A small network was shown many inputs. Here are its activations along a few directions, one row for each input.
In each table, some parts of the input vary, and every possible input appears once, in random order.
A made-up example of a description, with smaller parts first: line(4) and (point or (values(2) and ring(5)) or line(11)).
Shared parts are said once, and a part with two or three values counts as separate values.
(in the rows, 128 means zero)

Other details of the inputs vary at random and push rows far along two fixed directions, the same in every table; ignore that.
These rows show it; all are for the same input, with only those details redrawn:
[136  77 135 117 105 168 153 135 154 183 115  95 124 136]
[148 177 106 140 141 121 122 152  83 161  86 128 149  93]
[139 135 119 175 126 132  84 137 169  44 159 183  77  86]
[146 162 110 128 135 130 137 151  83 188  80 110 156 103]

A family of inputs:
R1: [117 152 125 134 147 115 133 162  62 147 100 125 169 118]
R2: [115 147 148 165 135 104  84  92 167  26 153 190 107 114]
R3: [122 100 162  37 103 138 134 113 157 166 146  41 109 175]
R4: [122  46 169 142 112 181 101  97 218  75 170 142  64 131]
R5: [117  66 128 124 117 145 147 125 170 135 149 130 125 154]
R6: [130 121 132  62 101 130 147 147 156 169 154  48 106 172]
R7: [112 149 115 155 148 117  94 131  94 110 131 144 146 112]
R8: [133 146 119 154 144 133 102 121 127 109 119 141 115  93]
R9: [144 162 110 156 137 124 108 146 117 113 115 151 120  88]
R10: [133 197 127  86 137  86 122 163 103 105 136  92 109 128]
R11: [102  69 143 120 108 143 153  92 176 126 165 133 118 149]
R12: [105  56 134 125 125 149 139 103 179 126 151 127 116 154]
R13: [139 158 106 160 143 112  94 135  76  99 131 159 139 123]
R14: [146 186 114 120 124  94  72 131 149  21 191 145  50 136]
R15: [119 147 121 127 156 107 148 147  88 136 101 141 155 123]
R16: [124 173 132 119 140 105 170 141  77 165  72 116 188 133]
R17: [144 175 109 120 141  99 159 119  54 180 100 133 178 132]
R18: [126 190 113 127 145  97 145 114  72 174  72 114 197 125]
R19: [130 204 112  93 136  87  94 136 114  98 146  96 103 122]
R20: [161 161 109 158 141 125 105 128 101 108 115 152 115 101]
R21: [134  59 130 109 119 153 165 110 138 176 127 106 138 181]
R22: [109 143 144 148 140  99  97  94 140  59 163 191 109 106]
R23: [126 155 109 136 138 117 123 158  67 167 106 120 177 122]
R24: [149 190 110 147 141  94 134 116  78 125  96 148 167 131]
R25: [122  89 140 114  99 145 171 120 159 164 119 102 157 165]
R26: [ 99  34 170 142 113 168  92 100 201  69 190 146  86 152]
R27: [125  70 150 110 115 170 170 141 146 180 104  89 123 141]
R28: [125 182 107 132 139  93 144 135  82 146 120 153 168 108]
R29: [110 132 135 163 156 105  73 103 157  31 162 198  97 107]
R30: [110 147 134 150 136 104 132 129 136  53 160 191 112 107]
Q: Changing only one part turns R2 into R25. The same change can be made to R3. Which row results?
A: R6
Q: What is each input in this table made of?
A: values(5) and (point or line(5))
Q: Which other rows does R5 become when the values(5) part takes its other values? List them by row number.
A: R12, R15, R21, R29

A family of inputs:
R31: [144 192 115  93 145 113 140 150  43 223  64  65 184 123]
R32: [126 219 115 148 157  76  78 124  98  57 142 173 125  92]
R33: [124 113 134 166 142 134 122 113 142  94 117 171 130 115]
R34: [134 199 109 137 150  89 110 139  80  95 123 149 134 109]
R35: [132 104 131 139 112 142  98 133 191  48 182 151  64 126]
R36: [130 192 107 188 153  99 113 148  81  92 101 196 160  73]
R37: [134  56 137 158 102 167 139 102 191 108 154 157  98 134]
R38: [115  28 155  97 112 186 183 118 134 245  98  75 156 157]
R39: [128  79 138 116 104 148 131 129 194 102 168 120  82 147]
R40: [132 173 114  93 139 107 160 141  68 198  88  89 173 133]
R41: [113  70 125 183 122 148 101 111 183  58 173 188 103 124]
R42: [115  36 152  85  89 170 178 120 196 176 150  70 105 180]
R43: [123  72 150  65 101 164 172 120 141 234 103  34 147 171]
R44: [133 204 115  99 152  86 135 135  45 186  80 105 185 125]
R45: [142 212 108 144 151  92  86 150  79  91 116 146 125  96]
R46: [121 100 143 138 118 126 103 114 182  42 189 159  77 142]
Q: What is each input in this table made of?
A: values(5) or line(11)
Q: Which of the alternatives is R33?
A: values(5)
